Each row below is a small network's average activation on inputs in which a field has the value named, seen along a few directions.
Related values have similar rows: they may be neighbours, one step apart, or belong to one group.
(in the rows, 500 means zero)
Strong random noise was added to every row along 3 fixed directions; ignore it. To show where, here is one row again and again, with new noise each time:
[472 462 647 504 701 490 548 418 508 550 487 457 534]
[438 376 559 532 526 594 215 316 448 630 562 366 589]
[502 631 754 369 698 496 798 478 548 339 301 507 338]
[526 517 490 457 321 583 454 411 509 274 504 424 351]
[543 505 480 494 396 519 558 453 533 281 541 460 381]


Values of Bazel:
p7: [484 620 468 462 578 355 953 582 607 155 491 617 328]
p14: [452 587 420 523 435 412 769 551 584 358 526 677 410]
p15: [584 528 543 418 556 606 394 504 443 723 492 461 553]
p9: [616 507 438 585 522 448 606 609 576 309 581 449 513]
p10: [500 486 354 493 390 519 535 494 465 519 562 697 486]
p4: [593 500 462 537 423 598 389 575 400 514 584 380 536]
p8: [406 470 551 489 675 355 597 486 529 747 436 617 583]
p3: [480 450 614 531 793 453 680 486 575 536 507 498 538]
p12: [582 565 632 397 582 554 473 589 471 619 335 441 448]
p13: [419 385 364 563 393 405 394 465 601 455 617 461 496]
p16: [282 550 635 409 555 509 319 399 516 665 338 483 558]
p2: [569 406 324 703 327 511 293 597 472 500 659 361 611]
p5: [422 392 654 503 704 534 280 430 481 703 380 299 640]
p11: [502 502 361 510 228 492 476 573 400 499 478 637 501]
p1: [600 507 433 487 526 436 556 614 487 622 552 621 556]
p6: [501 652 574 463 562 533 552 540 386 593 386 670 562]
The values of Bazel form a ring.
How many steps from neighbour to neighbour lead from p11 to p9, at the fewest?
> 7
List every value one step from p8, in the order listed.
> p14, p10
List every value one step from p4, in the order listed.
> p12, p2
List every value one step from p1, in the order listed.
> p15, p6

Values of Vara:
k15: [576 463 474 527 487 666 325 428 504 424 586 278 589]
k16: [595 686 558 312 175 762 286 530 407 269 167 291 266]
k7: [451 530 376 502 337 531 440 421 449 433 565 740 510]
k14: [331 607 450 494 285 485 506 441 586 161 449 414 328]
k6: [539 723 802 326 621 635 667 640 356 591 251 461 481]
k9: [562 473 247 623 511 240 838 783 499 583 735 732 663]
k8: [449 411 432 570 526 614 274 368 571 433 633 327 532]
k13: [708 249 169 697 101 547 121 560 508 357 838 299 529]
k4: [443 702 731 282 711 445 862 394 564 401 160 752 272]
k5: [716 456 313 529 177 505 438 685 449 371 617 438 377]
k1: [713 322 266 668 386 497 457 526 577 283 842 412 456]
k11: [336 548 525 433 477 501 498 335 493 467 464 593 501]
k3: [559 557 534 349 376 699 245 456 380 752 376 522 467]
k12: [479 456 409 580 489 351 498 529 473 749 490 670 629]
k10: [325 630 708 320 565 396 761 439 586 359 285 550 317]
k2: [492 392 422 723 671 223 912 621 706 323 696 554 466]
The values of Vara form a ring.
List every value one step from k4, in the order listed.
> k7, k11
List every value one step from k14, in the order listed.
> k10, k2
List every value one step from k9, in the order listed.
> k3, k12
List every value one step from k16, in the order listed.
> k13, k5
